Each row below holds a small network's activations on one input, seen along a few directions.
Each table varies a few parts of the input and shows all the possible inputs, shuffled.
Descriptions start from the smaller parts, as in this example, which fits no table here: one of 2 separate values, together with either a single point or one of 11 places around a ring or (one of 4 places along a line, together with one of 5 places around a ring).
Shared parts are said once, and a part with two or three values counts as separate values.
In the rows, 128 means zero.

Other details of the inputs shift rows strongly along two fixed directions, in all tables alike. That doesn't count.

Table:
x1: [123  82 165 125 153 138 105 137 117 114  58]
x2: [156 144  91 111 125 111  84 105 100  80 165]
x3: [109  94 156 155 129 112 117 105 136 151 124]
x4: [129 135 137 125 123 141 145 111 147 145  96]
x5: [122 150 130 127 127 148 170 153 141 131 126]
x6: [132  81 164 116 155 128 101 127 119 120  54]
x7: [109 166 129 141 103 138 192 125 162 175 152]
x8: [138 137 140 113 143 140 160 140 147 139  96]
x9: [157 148  96 105 139 127 104 155 101  64 158]
x10: [142 152  97 113 117 131  99 129 102  76 154]
x11: [103 142 113 149 104 130 162 152 179 240 117]
x12: [ 99  99 162 141 141 136 143 164 124 126 119]
x13: [ 96  60 167 147 141 110 101 116 115 137 106]
x14: [112 126 146 140 133 143 164 157 138 139 125]
x15: [152 110 130 105 166 120 111 158 106  93 107]
x16: [139 144  97 121 122 125  92 137  93  73 171]
x17: [134 161  99 123 121 127 131 156 108  93 190]
x18: [136 164  90 126 112 125 118 123 115  98 189]
x19: [126  83 161 125 144 135  98 125 115 117  53]
x20: [126  71 166 141 147 112  90  96 124 138  78]
x21: [135 144 105 124 129 132 107 147 103  80 171]
x22: [134 132  97 129 123 109  87 114  97  88 185]
x23: [135 145  98 136 114  99 118 119 119 117 204]
x24: [164 139 102 114 134 101  97 106 118 101 169]
x25: [107  70 160 138 140 122  95 102 116 130  80]
x26: [118 122 142 144 120 121 140 100 148 158 122]
x27: [113 173 132 138 103 144 196 139 157 170 145]
x28: [130 167  96 132  89 148 162 131 169 224 137]
x29: [126 123 121 126 120 134 121 113 127 117 121]
x30: [142 174 123 117 118 129 189 105 168 178 133]
x31: [109  79 165 133 147 140 106 138 114 114  68]
x32: [143 180 121 115 116 141 192 114 171 171 124]
Description of these inputs: either one of 2 separate values or (one of 5 places along a line, together with one of 6 places along a line).
Q: Change only the place on the line of 5 in x19. List by row number the other rows that result.
A: x6, x10, x16, x27
Q: Start at x5 and move only the place on the line of 6, one step at a time. The first step leads to x31. Which rows follow, in order?
A: x10, x29, x25, x26

Table:
x33: [135 143 117 131 122 113 135 120 142 153 144]
x34: [137 111 126 130 133 117  84 106 104  87 140]
x35: [133 152 124 121 126 148 157 147 142 139 118]
x36: [127 139 119 131 121 118 135 122 142 159 137]
x37: [109  72 156 141 142 118  99 120 127 158  77]
x38: [ 99  87 164 139 135 137 121 136 121 131  80]
x39: [118 138 124 138 109 140 140 128 136 149 136]
x40: [117  37 175 132 155 117  63 108  96 106  81]
x41: [131 124 124 126 137 119 103 117 102  73 137]
x42: [134 147 123 119 130 142 153 148 140 135 122]
x43: [122 117 124 138 125 123 116 130 122 129 146]
x44: [136 152 122 119 122 149 150 146 136 133 115]
x45: [119 143 129 134 126 129 157 139 136 132 144]
x46: [126 113 150 125 144 136 136 145 135 135  95]
x47: [124 136 128 139 120 128 146 129 139 149 151]
x48: [137 144 119 117 117 123 140 103 144 151 132]
x49: [123 133 135 143 122 125 153 126 147 155 144]
x50: [128 145 112 130 111 129 130 121 136 154 129]
x51: [123 142 136 124 124 134 165 121 138 131 130]
x52: [140 146 133 121 137 135 154 143 141 134 122]
x53: [135 149 121 128 117 124 138  98 146 146 124]
x54: [108  75 157 140 137 124  99 120 128 160  71]
x55: [119 140 124 139 113 138 146 130 141 154 142]
x56: [145 149 128 108 131 140 154 129 140 125 120]
x57: [150 137  88 115 135 102  73 142  79  42 197]
x58: [138 149  87 118 126 117 102 145  97  72 189]
x59: [152 132 117 109 143 128 102 125 109  75 121]
x60: [117 134 122 129 126 133 131 142 119 116 139]
Q: The inputs of x47 and x36 match in every part but one. If x43 is changed in the same way as x47 into x36, which row does it become?
A: x37
Q: What is each input in this table made of?
A: one of 4 places along a line, together with either one of 2 separate values or one of 5 places along a line
Q: Start at x44 and move only the place on the line of 5, one step at a time. The first step leads to x35. Which rows follow, in order?
A: x42, x46, x52
Q: Change only the place on the line of 5 in x57. List by row number the other rows that result.
A: x38, x45, x58, x60

Table:
x61: [107  79 186 137 141 149 146 134 156 188  36]
x62: [141 129 117 119 140 114  95 112 101  65 131]
x63: [113 147 140 135 112 161 181 146 149 159 130]
x64: [159 202  94 108 105 147 177 116 144 118 187]
x65: [155 139 101 110 139 112  98 145 101  73 186]
x66: [136 211 101 126 114 125 214 139 171 158 173]
x67: [113 151 138 137 111 155 181 144 149 156 128]
x68: [ 83 104 179 151 127 152 180 139 159 185  56]
x69: [149 104 122 111 142 133  80 139 103 104 118]
x70: [148 142  95 111 140 104  98 143 100  70 180]
x71: [108  49 157 147 136 111  68 106 121 165  74]
x72: [103 159 129 143 113 142 180 144 151 152 120]
x73: [115  75 157 133 153 121  90 133 120 132  47]
x74: [117  71 159 127 152 126  90 133 119 135  51]
x75: [ 96 126 133 156 103 131 150 116 148 184 137]
x76: [144 198 111 120 113 144 212 142 171 165 181]
x77: [155 135 110 109 131 125  95 115  98  66 156]
x78: [127  94 126 137 124 104  70  88 105 114 144]
x79: [142 105 102 131 133  87  63 111  96 107 173]
x80: [149 139 104 110 131 117  94 113  97  63 151]
Q: What is each input in this table made of?
A: one of 4 separate values, together with either a single point or one of 4 places along a line
Q: The inputs of x78 and x75 match in every part but the choice among 4 separate values. If x77 is changed in the same way as x78 into x75, which row does it become?
A: x67
Q: Change only the choice among 4 separate values in x74. List by row number the other rows that result.
A: x68, x70, x80
